Each row below is a small network's average activation on inputs in which a field has the value named, seen along a few directions.
Related values have similar rows: they may be neighbours, one step apart, or belong to one group.
(in the rows, 500 means zero)
Strong random noise was added to every row along 19 fixed directions; ignore it. To show where, here is one row again and again, with new noise each time:
[626 461 598 596 541 496 585 441 411 319 505 566 511 616 394 306 470 624
 541 484 557 602 652 391 800 343 330 530 733 606 591]
[386 589 409 618 478 575 416 590 545 384 339 681 539 573 378 357 587 524
 506 436 504 309 529 555 552 390 524 347 649 399 598]
[604 628 586 493 367 650 504 493 393 430 602 573 652 299 583 537 755 437
 468 460 511 442 426 577 446 376 755 463 345 427 600]
[599 635 477 608 475 404 536 606 560 460 593 703 575 492 355 579 618 537
 533 628 387 417 478 486 375 480 313 301 407 636 731]
[470 489 502 476 398 491 607 378 376 438 442 402 575 353 558 405 479 553
 468 458 658 620 633 511 766 502 615 529 369 470 599]
[602 430 457 356 532 408 500 716 630 643 497 355 485 349 568 574 427 582
 441 541 550 467 312 250 469 396 282 646 439 572 344]
[570 461 560 496 522 455 568 511 459 673 497 548 513 502 700 686 586 358
 537 430 505 586 415 656 488 448 637 735 559 370 459]
[506 721 559 609 468 446 522 467 618 410 540 461 530 684 443 630 279 505
 543 495 434 650 677 508 421 579 524 329 468 398 561]
[528 587 320 455 568 411 381 443 676 613 465 410 503 536 392 588 321 470
 467 485 394 484 575 381 446 353 499 590 628 551 345]
[346 507 471 526 466 452 489 511 542 566 457 467 502 507 680 579 348 483
 429 417 559 505 508 425 561 542 557 536 500 332 333]
[449 355 210 552 476 458 494 493 392 497 495 354 516 506 653 678 422 156
 641 357 593 544 538 562 490 489 567 437 463 463 448]
[601 624 103 483 388 423 483 607 487 432 423 482 594 281 649 640 533 383
 299 421 693 437 555 482 640 542 506 303 325 499 483]
[419 372 616 435 579 341 656 469 485 584 590 516 378 270 662 487 476 502
 598 432 563 445 606 558 436 623 495 588 580 622 396]
[560 725 576 363 507 320 478 407 502 495 293 384 718 302 508 406 395 760
 405 584 605 583 493 439 576 561 428 432 297 641 409]
[454 527 322 554 504 383 458 527 390 428 353 758 611 418 507 395 556 484
 209 389 575 411 547 303 762 234 483 385 615 642 519]
[448 477 535 398 546 421 702 626 497 423 449 280 435 501 385 405 500 562
 394 572 538 619 478 395 267 531 544 342 471 656 534]
[460 576 814 399 565 327 528 565 618 463 477 185 671 345 574 399 137 719
 702 453 636 670 711 466 658 453 311 355 284 686 552]
[563 297 562 600 405 383 650 568 636 662 458 460 569 493 479 550 460 534
 705 632 463 487 550 457 535 458 267 467 497 511 408]
[489 682 539 491 557 500 373 525 517 376 280 566 449 743 480 473 298 612
 414 464 515 620 385 509 522 666 417 403 519 318 486]
[627 541 469 281 593 457 415 753 652 596 399 252 624 331 548 503 514 427
 467 414 548 526 559 709 489 290 573 307 362 707 577]
[398 510 475 584 543 390 513 393 336 330 689 491 493 479 628 479 395 348
 568 344 599 565 803 529 555 590 542 329 482 679 609]


Field G:
g10: [344 574 481 768 503 252 466 559 543 549 221 634 637 747 383 460 473 569
 716 573 553 358 484 372 325 540 222 581 615 457 459]
g5: [545 670 541 477 621 483 445 408 409 327 544 415 419 599 476 493 415 428
 596 386 530 605 553 517 241 601 604 562 631 540 478]
g9: [191 493 578 478 400 503 567 358 553 591 535 444 505 294 460 527 405 459
 604 511 432 437 567 439 349 530 725 518 315 401 497]
g2: [430 446 405 643 600 353 520 504 423 526 614 751 504 495 537 599 518 472
 484 516 478 396 436 419 584 438 259 520 557 679 576]
g3: [464 517 411 318 770 573 362 666 557 486 540 363 419 333 527 440 543 538
 789 402 577 304 335 743 446 465 377 713 632 635 582]
g7: [599 476 504 276 629 444 441 459 465 435 448 478 259 370 409 449 408 402
 547 390 566 566 625 591 340 668 569 529 464 657 606]
g4: [626 433 531 408 513 554 439 506 373 382 431 514 454 456 548 549 362 406
 529 373 590 572 363 441 477 492 438 481 415 492 488]
g8: [663 393 562 464 527 494 512 519 366 467 577 690 355 478 487 448 647 478
 421 458 522 545 486 495 636 532 379 636 524 621 655]
g1: [260 603 415 416 653 416 484 372 511 537 209 701 359 586 251 444 346 617
 392 501 447 532 411 501 521 588 530 652 595 425 643]
g6: [318 327 466 559 523 637 454 487 419 507 627 259 570 561 445 366 623 469
 521 533 518 452 509 381 572 268 586 637 564 592 458]
g11: [609 552 259 552 335 652 434 597 694 619 495 553 593 448 498 736 612 358
 411 481 449 331 546 628 605 370 605 469 459 310 467]
g12: [666 545 521 447 557 682 454 622 718 596 620 401 462 562 413 457 649 728
 484 680 412 422 412 574 537 470 399 688 634 469 451]
A value of G combines one of 3 hidden first parts with one of 4 second parts; all combinations occur once.
Changing only the second part turns g6 into g2. g8 has the same second part as g6; what does that change turn g8 into?
> g10
Changing only the second part turns g7 into g12. g9 has the same second part as g7; what does that change turn g9 into?
> g5

Field E:
e2: [361 545 246 621 415 541 689 644 589 454 530 482 467 413 661 730 461 384
 461 389 634 404 561 476 597 494 599 482 597 226 403]
e12: [834 572 460 355 494 511 299 416 416 346 454 274 591 484 554 554 232 333
 587 329 558 785 634 645 640 494 493 251 249 619 557]
e8: [610 566 530 443 526 440 614 698 603 519 525 202 449 421 699 477 513 640
 542 473 822 496 605 375 508 639 396 861 625 447 298]
e11: [311 447 427 449 529 511 356 575 489 400 560 287 450 578 291 371 490 399
 549 552 399 407 468 343  28 571 530 223 380 702 507]
e5: [463 218 396 429 535 596 543 501 445 553 427 580 482 384 346 498 567 239
 443 371 368 469 500 552 554  46 707 367 601 659 623]
e10: [497 624 499 408 636 377 514 636 542 331 610 183 514 386 542 442 305 589
 703 427 678 547 621 504 443 585 323 395 399 707 633]
e7: [397 613 255 489 582 538 615 453 330 335 504 538 465 431 568 576 492 483
 263 361 668 551 385 400 755 366 595 676 606 433 607]
e3: [751 587 447 569 521 441 495 414 639 475 614 538 640 439 259 515 439 575
 667 594 337 466 662 427 602 194 303 431 613 733 573]
e6: [531 388 682 526 514 512 687 569 444 415 586 598 330 648 458 509 531 550
 533 628 421 616 308 479 364 688 327 436 497 469 618]
e9: [320 440 910 491 569 369 423 644 563 632 554 445 612 588 526 341 478 570
 439 508 439 529 631 411 340 352 525 399 383 771 542]
e4: [577 441 493 475 506 409 921 330 566 551 304 470 465 339 239 762 442 399
 784 590 322 636 334 588 169 333 649 504 680 400 403]
e1: [781 759 589 378 579 654 265 462 476 311 549 710 412 472 431 575 424 470
 464 316 419 521 417 503 492 404 530 541 529 445 570]
A value of E combines one of 3 hidden first parts with one of 4 second parts; all combinations occur once.
Changing only the second part turns e1 into e11. e8 has the same second part as e1; what does that change turn e8 into?
> e6
Changing only the second part turns e10 into e7. e3 has the same second part as e10; what does that change turn e3 into?
> e5

Field C:
c10: [460 662 330 684 432 334 603 651 587 606 474 474 687 561 567 716 615 469
 578 589 541 474 461 523 468 483 436 575 455 369 570]
c8: [585 291 238 505 366 463 609 565 695 673 279 561 372 457 166 590 479 341
 608 528 404 460 636 629 491 379 496 440 444 467 756]
c6: [790 444 790 513 316 521 186 656 472 573 412 823 568 464 516 332 646 488
 554 433 506 338 425 288 384 395 367 574 354 483 514]
c5: [340 286 555 568 463 403 645 542 598 745 408 352 805 414 650 725 356 510
 755 656 398 537 246 507 610 291 302 377 366 429 291]
c7: [526 420 571 422 397 813 334 744 499 368 493 472 413 383 403 162 716 732
 548 510 629 220 240 343 539 426 353 667 424 388 623]
c4: [715 519 431 528 317 696 393 476 285 140 723 209 456 429 645 427 417 497
 610 402 849 531 534  13 579 658 348 727 401 385 262]
c3: [435 456 307 501 570 581 381 621 459 465 363 529 463 868 244 195 794 652
  84 749 441 422 388 462 490 596 403 304 578 688 567]
c9: [287 549 740 463 570 549  98 346 347 470 714 595 701 279 750 255 500 597
 504 393 489 204 435 359 461 445 515 450 427 735 241]
c1: [421 530 681 559 512 488 537 635 643 543 748 764 455 452 596 572 464 602
 447 507 392 408 541 460 657 477 334 437 482 489 665]
c2: [121 454 456 469 583 531 470 560 456 466 418 456 362 432 436 316 489 639
 613 511 656 334 359 418 457 674 428 697 445 425 615]
C is arranged as a ring.
A walk along C starts at c1 and steps to its neighbour c5. Put c8, c6, c3, c2 in the order it reaches them.
> c6, c8, c3, c2
What is the length, in steps, of the shortest route from c10 to c7?
> 3
